Each row below is a small network's average activation on inputs in which a field has the value named, seen along a few directions.
Related values have similar rows: they may be neighbours, one step apart, or belong to one group.
Random noise pushes rows far along 2 fixed directions. That doesn't count. These rows show it; they differ only by the noise:
[  87  -26  303   72  108  125  166   65  124   38   84  -16 -200  -57]
[ -98   47 -106   97  132  246   56  231  590   -4 -125 -288 -371 -233]
[ 153  -71  481   75  115   84  229  -11  -61   45  150  106 -123   24]
[ 128 -204  675  183  242  125  396 -122 -133  -26   50  257  -25  143]


J, 10 values:
j6: [-133  106 -697   72  177  124 -100  128  -15 -134 -165  -33  343 -164]
j3: [ 191  433 -118 -406 -692   -6 -530  100 -190  160  233 -328 -134 -257]
j1: [ 411  301  331 -405 -422 -126 -247  183 -456  341  558  -48 -367 -218]
j4: [ -46  254 -547 -178   40 -170  157  292  123  158 -254   -6  -23  -49]
j8: [-165 -317  387  168   32 -498 -209 -355  -63  234 -123  158   33  483]
j7: [-250  -93 -773  128  141  128 -144  -66  207 -291  -44  123  341 -101]
j2: [-175 -105 -142  198  259  184  301   81    7 -278 -441   91  282  226]
j9: [ -88  215 -230 -131  235 -327  354   15  107   39  -50   45 -155  -87]
j5: [-283 -531  190  340  177  467   27 -236  202 -526 -197  -49  241  -23]
j10: [-273 -153 -331  123 -160   60 -322 -149  590  -41 -472 -341  -39  155]
J is arranged as a tree with 2 forks.
Which values are neighbours of j4? Give them in the order they are listed.
> j2, j9
Which values are neighbours of j8? Give them in the order they are listed.
> j10
Which values are neighbours of j7? Give them in the order they are listed.
> j6

H, 10 values:
h5: [-350  -66 -836  262  255  127   78  103  696 -228 -367 -205  198   -6]
h9: [ -45 -159  319  283  103  268  -83    2  353  -20 -313 -270 -240   59]
h3: [ -95 -296  658   48  212  323  300 -226  112 -199 -207  283 -288   73]
h8: [ 232  270 -435 -348  -97 -125   16  385 -224  109  266 -111 -136 -203]
h2: [ 373  305  -37 -312 -735 -667 -805 -155 -678  362  665 -212  320  186]
h4: [ 216  126  182 -298 -682 -143 -618 -184 -273  181  565 -113   14   13]
h6: [-263  120 -812 -191  -51 -298 -531  143  221  161  227  -53   32 -292]
h1: [ 131  128   52  137  184 -179  261  -15 -452  -82  279  174  392 -111]
h7: [ 169  -60  682  243  391  270  608 -182 -549  -41 -349  460  118  163]
h10: [ 190  408 -268 -626 -520 -111 -163  553  319  336  373 -436 -741 -343]
H is arranged as a ring.
Going along H from h3 by way of its neighbour h10, in what order are h4, h6, h1, h7 met?
> h7, h1, h6, h4
Fewest steps between h9 and h2?
> 2
